These are the activations of a small neural network, seen along a few directions. Each row is one input.
In each table, some parts of the input vary, and every possible input appears once, in random order.
A made-up example of a description, with smaller parts first: values(3) and (point or line(9) or (line(4) and ring(5))).
Shared parts are said once, and a part with two or three values counts as separate values.
In the rows, 100 means zero.

Other details of the inputs shift rows strongly along two fixed directions, in all tables alike. That doesn't count.

A family of inputs:
R1: [ 57,  94, 154,  90, 120, 143,  73, 101, 105, 141,  36, 121]
R2: [107, 114,  99, 106, 107, 121, 129,  95,  98, 105,  75, 153]
R3: [ 93,  77, 146, 103,  96, 134,  80,  89,  82, 122,  58, 123]
R4: [ 93,  80,  88,  97,  92, 101, 113, 102,  96, 104, 116, 103]
R5: [111, 112, 119,  91, 107, 151, 126,  78,  89,  96,  84, 157]
R6: [ 96,  84,  99, 103,  91, 106,  83, 102,  90,  92, 109,  84]
R7: [103, 104, 109,  91, 118, 128,  98,  88,  94,  93,  72, 133]
R8: [ 94, 100,  85,  84,  94,  79, 106,  99,  98, 100, 105, 101]
R9: [ 98,  91,  91,  99,  87,  47,  73, 112, 111, 110, 107,  55]
R10: [106, 107,  72,  92,  94,  97, 145,  98,  98,  71, 144, 132]
R11: [108, 100,  86, 107,  89,  76, 118, 106, 106,  83, 137, 104]
R12: [113,  99,  65, 114,  91,  72, 106, 112, 126,  92, 138,  58]
R13: [ 78, 104, 118,  99, 103,  80,  75, 127, 110, 108, 113,  63]
R14: [106, 109, 120,  95,  99, 103,  90,  89,  90, 111,  72,  94]
R15: [ 81,  62, 112, 105, 101, 112,  74,  97, 110, 137,  66,  88]
R16: [105,  72, 102, 114,  95,  63,  74, 110, 135, 118,  99,  36]
R17: [ 96,  89, 134,  92,  96,  94,  58,  94,  95, 118,  57,  86]
R18: [110, 131,  78,  98,  92,  85, 141,  96,  87,  93, 125, 122]
R19: [ 75, 114, 138,  88, 116, 140, 101, 104, 100, 129,  68, 128]
R20: [101, 109, 127,  82, 106, 135,  94,  79,  86, 120,  51, 133]
R21: [ 98,  86, 113, 113,  94, 112, 113,  96,  95, 126,  87, 111]
R22: [104, 120, 103,  96,  97, 137, 138,  84,  75,  64, 112, 171]
R23: [106, 105,  56, 105,  86,  67, 123, 112, 109,  63, 163,  90]
R24: [ 81,  51, 104, 112,  88,  74,  52, 114, 119, 126,  84,  43]
R25: [114, 122,  91, 111,  98, 106, 127,  91,  88,  66, 136, 119]
R26: [112, 110,  78,  96, 102,  86, 101, 108,  95,  62, 125,  98]
R27: [ 96,  77,  99,  93,  98,  66,  55, 106, 128, 138,  73,  39]
R28: [ 88,  97,  90,  95,  89,  74,  89, 104, 100, 103,  94,  95]
R29: [ 96, 104, 105, 111,  94, 145, 137,  88,  82, 119,  82, 159]
R30: [107, 120, 121, 106, 113, 130, 120,  84,  77,  87,  75, 163]
R31: [110, 127,  54,  99,  97,  82, 150, 109,  88,  54, 153, 143]
R32: [ 87, 117,  85, 105, 103,  79,  85, 131, 122, 102, 134,  33]
R33: [104, 106, 107,  97,  98, 104,  75,  93, 100, 113,  70,  77]
R34: [ 98,  86, 108,  91,  98, 126, 102,  92,  83,  97, 100, 110]
R35: [107,  90, 114, 108, 101, 114,  77,  95, 115, 107,  77,  76]
R36: [ 94,  74,  92, 124,  90,  70,  80, 110, 111, 116, 114,  51]
R37: [ 99,  84, 122, 110,  98, 135,  80,  92,  96, 125,  64,  92]
R38: [108, 119,  78, 116,  94,  92, 145,  96,  95,  75, 143, 131]
R39: [ 97, 101, 109,  88, 110, 121, 130,  91,  90,  98,  73, 172]
R40: [122, 104,  73, 106, 105,  73,  79, 114, 119,  83, 119,  39]
R41: [ 99, 122, 110,  75, 101, 132, 125,  79,  68,  87,  85, 161]
R42: [110, 124,  51,  98,  98, 101, 157,  97,  97,  63, 164, 136]
R43: [105,  92,  72, 100,  97, 100,  93, 102,  97,  86, 138,  64]
R44: [ 93,  81, 133, 116,  99, 122,  77,  89,  89, 119,  69,  97]
R45: [ 83, 132,  96, 108, 106,  89, 113, 119,  97,  88, 141,  88]
R46: [110, 138,  61,  99,  90,  94, 144,  98,  88,  87, 130, 124]
R47: [101,  83,  88, 103,  95, 103, 103, 103, 107, 121, 110,  86]
R48: [105,  76, 110, 110, 107,  67,  71, 111, 128, 125,  70,  57]
R49: [126, 126,  77,  89, 111, 109, 127,  97,  93,  72, 127, 119]
R50: [ 94, 105,  96, 109,  94,  71,  94,  98, 100, 110,  94,  90]
R51: [101,  94, 119,  94, 114, 122, 106,  92, 107, 125,  51, 143]
R52: [ 94,  73, 147,  96, 106, 154,  76,  81,  93, 142,  36, 118]
R53: [110,  87,  91,  88, 108,  78,  76, 108, 111,  82, 106,  62]
R54: [104,  93,  90, 117, 105,  62,  89, 110, 116, 100, 102,  77]
R55: [107,  86,  93, 105,  99,  56,  84, 116, 117,  99, 106,  74]
R56: [110,  93, 133, 102, 113, 110,  81,  94, 104, 113,  53,  99]
R57: [101,  96,  81,  88, 101,  74,  62, 101, 109,  97, 106,  40]
R58: [ 74, 114, 111,  84, 109, 112, 109, 114,  97,  97, 112, 110]
R59: [106, 103,  92,  95, 105, 118, 106,  89, 100,  80, 114, 109]
R60: [ 97,  89, 103, 108,  87, 100, 114, 102,  88, 108, 111, 120]
R61: [112, 109,  87,  87,  99, 112, 127,  92,  91,  63, 135, 120]
R62: [ 93, 121, 115,  86,  97, 130, 113,  82,  67,  88,  74, 162]
R63: [112,  88,  98, 110,  93,  93,  87, 104, 100, 104, 118,  50]
R64: [111, 136,  79, 102,  95,  87, 118,  93,  78,  71, 135, 104]
R65: [ 90,  79, 111,  98, 115, 103,  80,  97, 116, 122,  52, 111]
R66: [ 86,  89,  97,  92, 102,  87,  78,  96, 110, 124,  71,  87]
R67: [ 59,  99, 148,  94, 109, 128,  79, 109,  97, 122,  55, 124]
R68: [100,  67, 106, 102, 101,  85,  69, 104, 137, 128,  82,  56]
R69: [ 93, 131,  89, 102, 104,  82, 116, 125, 105,  90, 151,  66]
R70: [124, 120,  87, 104,  97, 101, 130,  96,  96,  70, 142, 100]
R71: [111,  98, 108, 101,  94,  96,  95,  98, 100,  82, 117,  96]
R72: [122, 104,  80, 100, 100,  61,  87, 115, 105,  69, 137,  62]
Description of these inputs: ring(8) and (point or (values(2) and line(4))).
- The inputs of R63 and R52 match in every part but the ring(8) part. If R16 is changed in the same way as R63 into R52, which row does it become? => R68
- Start at R50 and move only the ring(8) part, one step at a time. The first step leads to R18. Which rows follow, in order? => R46, R27, R66, R8, R28, R9
- Start at R39 and move only the ring(8) part, one step at a time. The first step leads to R65. Which rows follow, in order? => R51, R2, R48, R54, R55, R31
- Which other rows does R10 become when the values(2) part takes its other values? List them by row number. => R61
- Which other rows does R41 become when the values(2) part takes its other values? List them by row number. => R8

A family of inputs:
R73: [ 74,  50, 115, 100,  86,  62,  42, 104, 111, 124,  56,  74]
R74: [108, 105, 116,  73, 106, 170, 110,  72,  71,  89,  88, 142]
R75: [ 90, 161, 101,  86, 100, 102, 119, 113,  70,  74, 151,  91]
R76: [115, 124,  42, 105,  98,  58, 115, 108, 121, 100, 132,  60]
R77: [ 77,  98, 102,  90, 106,  89,  98, 103, 102, 128,  60, 131]
R78: [ 99, 155,  81,  89, 102,  65,  87, 118,  83,  65, 143,  53]
R79: [110, 153,  91,  87, 111,  55,  88, 121,  99,  52, 140,  61]
R80: [118, 117, 100,  73, 109, 160, 112,  66,  65,  71,  77, 160]
R81: [103, 122,  64,  88, 109,  58, 134, 115, 111,  77, 128, 127]
R82: [ 83,  89,  80,  95,  76,  78, 117, 109,  88,  88, 146, 107]
R83: [112, 117, 104, 100, 116, 102, 121,  89, 121, 116,  56, 140]
R84: [128, 119,  99, 110,  96, 137, 139,  72,  74, 106,  71, 167]
R85: [ 93, 131,  93, 111, 110, 146, 161, 100, 103, 111, 115, 152]
R86: [105, 125,  68, 101,  98,  94, 135, 104, 112, 114, 133,  88]
R87: [ 84, 141, 100, 103, 106,  90,  91, 133,  98,  74, 167,  43]
R88: [104,  69, 130, 129, 101, 132,  82, 100, 117, 141,  67,  74]
R89: [105, 106, 106,  87, 112, 174, 117,  87,  81,  72, 118, 131]
R90: [116,  58, 126, 113,  98,  81,  68,  84, 108, 102,  55, 100]
R91: [102,  77, 116, 111,  83, 119, 109,  81,  78, 109,  97, 123]
R92: [111,  82, 104, 111,  87, 104, 101,  76,  76,  97,  80, 131]
R93: [105,  88,  65,  96,  87,  33,  99, 115, 113,  60, 144,  87]
R94: [ 59,  66, 116, 106, 110,  87,  67, 131, 135, 143,  84,  56]
R95: [114,  69, 118, 117,  91, 103,  72,  95, 115, 145,  68,  51]
R96: [ 84, 106,  61,  91,  95,  57, 115, 127, 113, 105, 154,  66]
R97: [130,  80, 128, 114, 106, 103,  83,  83, 117, 122,  33, 108]
R98: [ 65,  84, 122, 106,  91, 135, 128, 102,  82, 101, 104, 168]
R99: [ 87,  37, 135, 129,  93, 106,  52, 102, 114, 129,  77,  51]
R100: [122,  70, 117,  78, 118, 102,  38,  88, 120,  85,  56,  59]
- Describe the family of inputs behind these rows. => line(4) and (values(2) or ring(5))
- The inputs of R73 and R82 match in every part but the line(4) part. If R92 is changed in the same way as R73 into R82, which row does it become? => R91
- Which other rows does R79 become when the values(2) part takes its other values? List them by row number. => R100
- Which other rows does R74 become when the values(2) part takes its other values? List them by row number. => R75

A family of inputs:
R101: [111, 150,  94, 115,  98, 142, 176,  93,  71,  83, 142, 163]
R102: [138, 102,  64, 103,  97,  50,  92,  89, 102,  72, 125,  78]
R103: [ 92,  41, 146, 108, 106, 138,  67,  89, 119, 141,  30, 103]
R104: [ 90,  88,  72,  88,  96,  69,  78, 124, 109,  63, 161,  44]
R105: [111,  96,  97,  85, 115,  82,  58, 102, 127, 116,  71,  43]
R106: [ 62,  87, 141,  88, 110, 132,  55, 101, 101, 138,  45,  85]
R107: [118,  63,  96, 122,  82,  92,  95,  91, 101, 113, 101,  84]
R108: [ 49,  59, 138, 110, 100,  73,  84, 111, 134, 180,  10, 133]
R109: [125,  94,  55,  89, 104,  54,  84, 109, 123,  59, 137,  48]
R110: [ 99, 110, 103,  98,  92, 109, 122,  86,  62,  77, 117, 151]
R111: [102, 126, 107, 100, 105, 181, 163,  77,  76, 117,  92, 191]
R112: [118, 158,  95,  93, 104, 109, 142,  94,  79,  66, 112, 141]
R113: [ 87, 127,  93,  99,  91,  71,  84, 133,  95,  75, 156,  36]
- Describe the family of inputs behind these rows. => point or (values(3) and line(4))
- Which other rows does R106 become when the values(3) part takes its other values? List them by row number. => R105, R111
- Start at R112 and move only the line(4) part, one step at a time. The first step leads to R105. Which rows follow, in order? => R109, R102
